A small network was shown many inputs. Here are its activations along a few directions, one row for each input.
In each table, some parts of the input vary, and every possible input appears once, in random order.
Descriptions start from the smaller parts, as in this example, which fits no table here: one of 5 places around a ring, together with either a single point or one of 9 places along a line or (one of 3 separate values, together with one of 4 places along a line).
Shared parts are said once, and a part with two or three values counts as separate values.
(in the rows, 128 means zero)

Other details of the inputs shift rows strongly along two fixed directions, in all tables alike. That doesn't count.

A family of inputs:
r1: [172 103  82 108 150 129 129 145  79 122 149 130 200 131]
r2: [137 114 144 115 151 137  67 129 119 186 180 136  54 147]
r3: [ 66 149 154 175 102 134 111  77 164 136  28 103 107 122]
r4: [105 121 196  97 149 114  99 155 142 180 184 134  74 146]
r5: [ 80 135 141 177 110 137 107  62 163 127  31 128  96 100]
r6: [135 121 107 112 146 122 163 176 126  98 182 113 184 107]
r7: [ 71 144 139 176 106 121 126  67 135 123  28 137  91 101]
r8: [134 128 176 131 133 139  80 157 131 177 174 138  66 181]
r9: [133 126  61 130 106 123 182  94 136  58  92 126 182 118]
r10: [157  92 107 110 163 106 126 185 124 121 252 110 179 162]
r11: [155 138  75 105 154 121 149 169 139 134 163 101 186 140]
r12: [145 107 172 102 144 137  92 109 130 152 187 143  47 161]
r13: [182 105  65 109 170 108 133 173  82 134 237 130 151 151]
r14: [138 146  81 165 115 107 180 114 127  81  92 111 198  83]
r15: [ 85 171 126 140  77 135 115  84 134 146  29 122  91  81]
r16: [156 133 108 139 166 122 174 167 115 105 171 102 179 116]
r17: [175 106  74 144 138 137 137 154 140 104 172 143 174 142]
r18: [156 100 190 116 138 143  87 148  79 175 155 172  80 160]
r19: [108 151 182  97 125 136 124 108 158 149 110 126  75 151]
r20: [105 113  62 144 109 106 161 116 138  67  98 132 196  94]
r21: [ 61 121 139 150  91 135  96  73 175 119  42 137 100  91]
r22: [124 121 187 109 128 104  97 146 105 163 195 145  62 117]
r23: [183 130  91  95 176 130 145 203  95 137 233 104 159 137]
r24: [140 143 186 118 141 149 111 177 114 170 172 144  57 146]
r25: [180 130  97 104 124 113 174 137 112  88 180 120 165 124]
r26: [133 152  87 116 114 145 193 122 148  61  89 102 192 105]
r27: [119 110 189 141 140 128 100  98  88 155  91 146 100 127]
r28: [140 118 160 132 134 127 100 148 101 166 177 170  50 160]
r29: [112 153 173 127 120 139 111 142 159 166 101 142  81 149]
r30: [127 138  75 129 106 136 165 102 163  68  95  97 204 140]
r31: [ 65 159 123 146  88 149  93  84 161 152  26 101 103 124]
r32: [100  96 187 114 120 125  88 110 100 146 102 155 103 117]
r33: [123 143  87 153 137 115 182 127 165  95  82  97 212 113]
r34: [129 110 187  99 118 141 107  88  98 137  94 149  88 141]
r35: [148 150  70 155  89 128 175 135 136  83  88 134 194  96]
Each input here is: one of 5 separate values, together with either a single point or one of 6 places around a ring.
Q: The inputs of r26 and r23 match in every part but the choice among 5 separate values. If r30 is changed in the same way as r26 into r23, which row does it become?
A: r31
Q: Which other rows does r24 become when the place on the ring of 6 takes its other values? List them by row number.
A: r8, r17, r28, r29, r35

A family of inputs:
r36: [ 94 130 186 130 110 126 116 108 122 140  85 142  90 109]
r37: [ 96 125 179 115 103 130 116  91 129 129  91 148  84 121]
r38: [132 142 144 105 160 131 140 172 136 137 202  94 113 161]
r39: [105 149 161 142 118 134 112 105 118 152  85 132  76 104]
r40: [167 117 127 109 151 123 129 141 100 134 198 132 107 139]
r41: [110 141 113 156  98 147 132  98 145 116  38 135 146 125]
r42: [158 107 149 121 165 116 128 147 104 137 194 128 124 136]
r43: [103 135 145 144 103 137 104 100 135 144  89 146  68 130]
r44: [128 109  63 146 129 118 152 126 136  85 105 112 225 107]
r45: [159 124 144 113 145 115 130 168  85 140 192 139 121 125]
r46: [161 115 137  98 137 119 131 153  93 131 197 143 113 137]
r47: [100 143 152 158 110 135 103 114 127 155  86 143  77 119]
r48: [142 151 133 112 150 101 136 165 146 158 203 100 117 163]
r49: [134 125  48 148 122 123 153 135 125  95 105 112 217  99]
r50: [160 130  70 134 128 136 172 123 126  82  94 114 215 117]
r51: [170 116 152  98 145 127 128 161  89 141 181 141 128 150]
r52: [ 89 116 155 125 115 130  87  86 140 142  90 138  86 130]
r53: [141 145 128 104 165 131 136 190 153 159 193 119 114 142]
r54: [140 111  62 147 120 122 165 115 150  64 111 129 209 127]
r55: [144 119  56 134 124 135 149 128 128  95  96 116 224 124]
r56: [ 95 126 168 156 117 130 104 106 139 146  86 142  85 127]
r57: [161 103 143 106 159 119 127 131 112 126 199 134 116 147]
r58: [ 90 166 117 143  88 151 133 113 203 113  66  96 139 111]
r59: [ 95 128 139 128 107 135  89  96 129 152  88 136  77 122]
Q: What is each input in this table made of?
A: either one of 4 separate values or (one of 4 places along a line, together with one of 5 separate values)
Q: Which other rows does r56 become when the choice among 5 separate values takes its other values? List them by row number.
A: r41, r43, r47, r54
Q: Which other rows belong to the same alternative as r58? List them by row number.
A: r38, r48, r53

A family of inputs:
r60: [150 136  75 107 129 124 177 146 127  91 129 116 200 121]
r61: [ 89 158 141 153  87 134 134 103 158 118  64 132  96  97]
r62: [135 105  73 124 141 127 148 136 145  88 135 114 209 115]
r63: [155 108 169 103 160 116 104 147 112 158 214 125  97 181]
r64: [154 111 161 113 157 122  93 172 104 176 205 133 108 172]
r65: [133 120  56 138 133 112 145 132 136  97 141 101 206 114]
r66: [143 122  57 146 117 112 152 136 142  88 144 120 195 129]
r67: [139 113  56 138 142 127 146 133 143  92 138 110 199 109]
r68: [154 133  52 121 119 125 154 134 126  97 134 109 196 128]
r69: [147 132  81 137 140 123 169 160 130 102 123 118 213 125]
r70: [ 94 133 147 138 109 149 121  80 164 117  50 127 113 129]
r71: [ 83 150 168 136 114 132 111 108 141 150  91 117  72  96]
r72: [ 95 143 159 108  97 139 100 100 134 154  78 129  84 134]
r73: [151 120 176 105 146 118 123 172 117 147 221 143  89 149]
r74: [159 126  51 121 128 141 155 135 134  92 132 119 189 123]
r75: [162 109 153  83 155 139 102 158 108 160 208 141  89 164]
r76: [154 141  87 104 120 133 181 151 130  83 133 112 200 112]
r77: [ 90 158 161 144 100 146 132 118 148 133  45 125 121 105]
r78: [ 94 131 149 147 106 142  94  99 153 145  92 148  61 127]
r79: [ 96 165 144 157 100 145 129 115 146 137  48 122 110 100]
r80: [ 99 169 137 127  89 146 137 101 143 126  54 120  97  96]
r81: [ 94 164 125 130  97 138 133  96 140 134  50 125  97 105]
r82: [158 123 187 101 162 124 129 159 113 147 215 125  92 160]
r83: [112 115 173 150 111 136  96  95  86 150  62 163  88 112]
r84: [ 92 156 138 151 111 131 137  85 153 127  53 118 100 117]
r85: [136 103 159 100 160 110  91 156 109 166 216 123 104 155]
r86: [106 109 171 144  98 125 101  82  99 133  80 174  74 110]
r87: [147 104 159 108 144 110  99 159 115 157 221 143  94 170]
r88: [163 111 145 126 167 137  90 169 109 176 206 140  88 163]
r89: [ 96 155 160 151 120 135 107 119 133 169  75 133  74 122]
r90: [159 104 161 113 167 138  93 172 111 171 203 143 101 168]
r91: [148 114 166 108 155 109 117 168 113 157 219 148  85 159]
r92: [ 91 124 164 134 105 142  97 102 156 140  88 151  75 131]
r93: [171 105  75 118 121 124 159 119  78  78 122 145 200 107]
r94: [158  79 168 110 163 108  94 136  59 153 205 156  94 130]
r95: [134 129  62 138 143 110 166 141 134  95 138 105 199 103]
r96: [ 97 161 151 149 103 140 141  90 155 119  58 114 101 108]
r97: [133 127  91 122 134 120 172 150 138  83 138 102 209  99]
r98: [ 74 139 172 125 122 124 110 106 141 153  83 125  83 110]
r99: [ 88 150 155 138 111 132 140  88 155 122  49 121 111 122]
r100: [ 90 148 157 146 107 124 112 107 144 150  92 143  59 120]
r101: [170  96  89 139 136 117 164 106  91  73 126 139 203 119]
r102: [157 119  67 142 142 134 158 123 146  85 136 112 190 135]
r103: [158 115 153 117 161 116 101 144 110 163 217 122  85 176]
r104: [151 128  58 151 130 124 147 149 130 108 129 111 210 131]
Q: The inputs of r94 and r93 match in every part but one. If r97 is changed in the same way as r94 into r93, which row does it become?
A: r76
Q: The inputs of r88 and r102 match in every part but one. If r90 is changed in the same way as r88 into r102, which row does it become?
A: r70
Q: What is each input in this table made of?
A: one of 5 separate values, together with either a single point or (one of 2 separate values, together with one of 4 places along a line)
Q: Which other rows does r63 become when the choice among 5 separate values takes its other values? List them by row number.
A: r64, r72, r85, r87
Q: Which other rows does r100 become when the choice among 5 separate values takes its other values? List them by row number.
A: r81, r84, r89, r95
